These are the activations of a small neural network, seen along a few directions. Each row is one input.
In each table, some parts of the input vary, and every possible input appears once, in random order.
A made-up example of a description, with smaller parts first: line(6) and (point or line(11) or (values(2) and ring(8))).
Shared parts are said once, and a part with two or three values counts as separate values.

Other details of the inputs vary at random and push rows far along two fixed directions, the same in every table; ignore that.

A family of inputs:
r1: [ -3   7   4 -54  23  28  -1   2  25   2 -11 -24]
r2: [  7   1  -2 -46  43  39   4 -21  11  20  -6  -1]
r3: [ 11 -23 -14  -3 -16 -17  14 -16   0 -24  22 -11]
r4: [  7 -11  -7  13 -23 -13  10  -5  -6 -11  13   1]
r5: [ -1 -24 -20  -9 -27 -18  22 -18   1 -11  19   4]
r6: [  0 -24 -13  -9 -29 -18  20  -5  -6 -10  13 -14]
r7: [ -4  -3   9 -67  32  35   1  -9  -2  15   0 -17]
r8: [  5   0  -6  37 -15 -14   0  -7  -6  -9   6  18]
r9: [ 10 -22 -12  -8 -16 -21  17 -20   3 -24  19 -17]
r10: [ -2  11  -3 -39  22  36  -3   4  25  10 -13 -15]
r11: [ -7   0   2  27 -21 -23   3  10 -14   1   0  17]
r12: [  4 -15   0  -1 -19 -21   8   4 -12 -20  15 -16]
r13: [  4 -18  -8  -4 -28 -13  19  -3  -8 -15  17 -12]
r14: [  7   0  -9  38 -10 -18  -3  -6  -6  -9   6  10]
r15: [  5   6  10 -41  42  37   4  -3   4  27 -11  -9]
r16: [ -1  49  34  41  60  29 -36  22 -11  45 -42  35]
r17: [ -1  45  12  35  40  31 -34  17  21  28 -36  27]
r18: [ -5   4   4  29 -16 -21 -12   8 -19 -11   6   1]
r19: [ 11 -15  -3   7 -15 -24  12  -8  -1 -17  15 -14]
r20: [ -5   1   2  36 -19 -23  -4  11 -16   0  -5  11]
r21: [ -1  21  10 -19  33  29 -10   8  27  13 -22  -9]
r22: [  0  11   2  66 -10 -22 -12   9 -10   9 -11  29]
r23: [ 16 -27  -3  -6  -6 -17  22 -18 -26  -1  23  -9]
r24: [ 11 -22  -8  -3 -18 -18  14  -7  -2 -20  20 -15]
r25: [ -6  32  26  92   5 -25 -39  27 -24   2 -14  33]
r26: [  3 -15  -8  -7 -24 -19  11   0 -13 -18  16 -19]
r27: [-16   3  -3 -53  11  31  -7   1  19   8 -11  -9]
r28: [  2 -26 -22  -6 -26 -17  18 -19   0 -14  15  -4]
r29: [ -9  12   9 -46  24  27 -13   2  21   1 -10 -18]
r30: [  8 -23  -5  -7 -20 -18  17  -2  -6 -20  19 -22]
r31: [ -3  34  21  94  -3 -20 -28  27 -23   9 -19  40]
r32: [ -6  -4 -13 -64  10  34  12  -9  33  13  -5  -5]
r33: [-13  33  10  12  27  28 -17  18  21  32 -32  28]
r34: [ -5 -16  -3 -10 -30 -14   7  -3 -15 -20  20 -10]
r35: [-20  20   6 -24  17  28 -16   9  16  18 -18  15]
Each input here is: line(5) and (point or line(6)).
The inputs of r4 and r8 match in every part but the line(5) part. If r17 is changed in the same way as r4 into r8, which row does it become?
Answer: r14
Which other rows agree with r33 in the line(5) part? List them by row number.
Answer: r6, r10, r13, r15, r21, r30

A family of inputs:
r36: [ -4  34   5  84  -5 -12 -28  24  17   2 -25  35]
r37: [ 19 -47 -14  33 -45 -64  33 -28 -44 -30  46  -6]
r38: [ 15  17  19  40  42   5  -9  -1 -20  31 -15  20]
r39: [  9  16  17 -47  61  48  -7   1  11  26 -18 -16]
r40: [-22  33  18  28   2   5 -35  32   0   5 -23  14]
r41: [ 12 -31  -6  -6 -20 -28  18 -16 -22 -26  32 -22]
r42: [  5  -2 -14  95 -44 -53   2   2  -6 -14   4  33]
r43: [  0  32  11  82   8 -11 -31  17  -1   4 -20  33]
r44: [  0  22  29 -14  42  23 -16  16 -11  20 -17 -11]
r45: [-13  28   9  -9  16  26 -25  17  23   4 -22   1]
r46: [-14  22  27 -83  55  59 -16  19   8  29 -25 -27]
r47: [ -6  13  15 -21  20  17 -15   8   0   2  -6 -10]
r48: [-11 -21 -21 -68 -36   6  19   0  34 -29  13 -38]
r49: [-13 -62 -30 -61 -94 -48  43  -5  -5 -59  50 -54]
r50: [ 13 -12  -3  80 -18 -44   8 -16 -41   3  16  38]
r51: [ -9  17 -25 -60  30  68   3 -10  70  29 -30  18]
r52: [-17  30  29  26  16   2 -34  28 -19  10 -17  12]
r53: [ 22 -60 -22 -74 -10  -3  57 -44 -21  -2  41 -32]
r54: [  4 -17 -25 -68   6  30  18 -25  34  -3   6 -17]
r55: [  7 -14 -20  42 -25 -24  14 -18 -10  -2  12  28]
The inputs of r37 and r52 match in every part but one. If r38 is changed in the same way as r37 into r52, which row does it become?
Answer: r46
Describe the family of inputs behind these rows.
Answer: line(4) and line(5)
